W =
-50, 45, -13, 11, -43, -12, 51, -36, -38, -19, 24, -20, -17, -47
18, -13, 1, 2, 17, 0, -13, 13, 6, 1, 0, 0, 10, 9
70, -6, -30, 40, 68, -36, 0, 52, -41, -46, 52, -44, 62, -15
-35, 22, 0, -3, -32, 1, 24, -25, -9, 0, 0, 0, -20, -16
Counting starts at 1.
What is the smallest entry?
Answer: -50
What is the entry at row 1, column 3?
Answer: -13
What is the entry in row 2 and column 3?
Answer: 1
The entry just right of 13: 6
The entry in row 3 and column 1: 70
The entry at row 1, column 2 -> 45
The entry at row 2, column 2: -13
The entry in the bottom-left corner is -35
The entry directly below -12 is 0
What is the entry just right of 6?
Answer: 1
What is the entry directly below -15?
Answer: -16
The entry just left of -32 -> -3
What is the entry at row 2, column 1?
Answer: 18
What is the entry just left of -17?
Answer: -20
What is the entry directly above -32?
Answer: 68
What is the entry just right of the largest entry?
Answer: -6
What is the entry just left of -41?
Answer: 52
What is the entry just left of 51?
Answer: -12
The top-right entry: -47

Read these off the grid that follows.
1) Find the top-right entry.
2) Find the entry just left of the smallest entry.
3) Find the entry in the top-left corner.
4) Find the entry directly above the largest entry.
5) Find the bottom entry of the column that holds the smallest entry.
6) Find the entry directly above -5.
7) Find the entry in the bottom-right corner.
-1, 2, 10, -2, 0, 3, 0
2, 4, 18, -1, -1, 3, -1
0, -5, 69, 0, -1, -4, -3
1) 0
2) 0
3) -1
4) 18
5) -5
6) 4
7) -3

-27, 8, 3, -10, 1, 12, -4, -14, 20
-11, 4, 1, -3, 1, 5, -2, -2, 4
32, -10, -9, -2, -10, -2, 13, -25, 45
10, -3, -2, 1, -1, -1, 3, -2, 5
44, -14, -13, -7, -16, 1, 19, -48, 85
4, -1, 0, 1, 0, -1, 1, -1, 0
25, -10, -6, 1, -7, -3, 9, -15, 27
9, -2, -2, 2, -2, -2, 2, -2, 4
-5, 1, 0, -1, 1, 1, -2, 0, 0
2, -1, 0, 1, 0, -1, 1, -1, 0
-25, 7, 4, -9, 1, 11, -3, -13, 18
-27, 7, 3, -10, 2, 13, -4, -15, 22
-45, 12, 4, -20, -1, 25, -5, -38, 58
32, -9, -7, -2, -9, -3, 12, -24, 43
Indices start at 1.
Find the entry at row 3, column 1.
A: 32
The entry at row 1, column 3: 3
Find the top-right entry.
A: 20
The entry in row 1 and column 2 is 8
The entry at row 2, column 1 is -11
The entry in the bottom-left corner: 32
Find the entry at row 2, column 3.
A: 1
The entry directly below the largest entry is 0
Find the entry just right of the smallest entry.
A: 85
Find the entry directly above the largest entry.
A: 5
Find the entry just left of 43.
A: -24
The top-left entry -> -27
The bottom-right entry is 43
Find the entry in row 2 and column 2.
A: 4
Find the top entry of the column that holds the smallest entry.
A: -14

data =
[[ 70 119  47  83 115  48 120  93 160]
 [131  41 188 125 197 146  62  33  69]
 [ 97 106  99  38 185 151  68  57 140]
 [190 129 122  40  40  58 192  86  78]
 [ 78  75 125 109  75 161  94 172 179]
 [112  86 180 192  71 134  53 117 127]
 [ 66  89  43 141  95  51  36 155  70]
 [ 75  73 156  52 143  79  44  87  77]
 [114 196 118  35 189 195 189  36  85]
 [ 94 193 181  32 166 168 117 120 140]
 [180 189  34 197  58 132 121 132  75]
 [115 184  42 104 158  43 108 112 172]
 [ 43 126 120  39 197 126 122 127  50]]
Rows and columns are numbered from 1.
What is the entry in row 1 and column 2?
Answer: 119
The entry just left of 83 is 47
What is the entry in row 3 and column 1?
Answer: 97
What is the entry directly below the smallest entry?
Answer: 197
What is the minimum?
Answer: 32
The entry at the centre -> 95
What is the entry just right of the centre entry?
Answer: 51
What is the entry at row 3, column 2?
Answer: 106
The entry in the top-right corner is 160
The bottom-left entry: 43
What is the entry directly above the centre entry?
Answer: 71
The entry just left of 93 -> 120
The entry just left of 129 -> 190
The entry in row 2 and column 1 -> 131
What is the entry in the bottom-right corner?
Answer: 50
The entry just left of the centre entry -> 141
What is the entry at row 1, column 1?
Answer: 70
The entry directly below 161 -> 134
What is the entry at row 2, column 2?
Answer: 41
What is the entry just left of the smallest entry?
Answer: 181
What is the entry directly above 108?
Answer: 121
What is the entry directly above 87?
Answer: 155
The entry directly above 166 -> 189
The entry in row 3 and column 3 -> 99
The entry just right of the smallest entry is 166
The entry at row 2, column 3: 188
What is the entry just right of 53?
Answer: 117

Questions about the table below.
1) The fifth entry, reading row by row?
2) The bottom-left entry?
3) The top-left entry?
4) The entry in the top-right corner?
5) The second entry in reading order?
6) The 3rd entry from the end, reading row by row?
7) The last entry, reading row by row?
8) The 3rd entry, reading row by row?
[[5 8 7 4 6 3 8 7 9 5 4 1 3]
 [6 6 5 6 6 5 6 6 6 5 5 6 5]
 [6 6 3 7 3 6 4 7 4 5 8 8 5]
 [6 6 4 7 5 5 6 6 6 6 6 8 6]
 [5 6 6 5 6 5 6 6 6 5 5 4 5]
 [5 6 6 4 6 5 6 6 6 5 5 3 5]
 [5 6 7 4 6 5 6 6 6 5 5 2 5]
 [5 7 7 4 6 5 6 6 6 5 5 1 5]
 [6 6 3 7 2 6 4 7 4 5 8 8 5]
 [5 8 7 4 6 5 7 7 7 5 5 1 4]
 [5 8 7 4 6 3 8 7 8 5 5 1 3]
 [5 6 6 5 6 5 6 6 6 5 5 4 5]
 [6 6 3 7 2 6 4 7 4 5 8 8 5]
 [6 6 3 7 4 6 5 6 5 5 6 8 5]
 [5 8 7 4 6 4 8 7 8 5 5 1 4]
 [5 6 6 4 6 5 6 6 6 5 5 2 5]]
1) 6
2) 5
3) 5
4) 3
5) 8
6) 5
7) 5
8) 7

15, 6, 71, -2, 26, 21, -38, -61, 8, 3
The largest entry -> 71
The entry just left of the smallest entry -> -38
What is the entry just left of the largest entry?
Answer: 6

array([-111.29, -159.62, -205.79, -226.15,   26.58,   27.18, -158.62,
       -159.10,  -19.27,   28.29,  122.06,  120.62,   73.94, -226.47])
Read off the first entry from the right.
A: -226.47
Read off the entry just left of -226.47.
A: 73.94
The third entry from the left -> -205.79
The third entry from the end is 120.62
Read off the 2nd entry from the left.
A: -159.62
The entry just right of -205.79 is -226.15
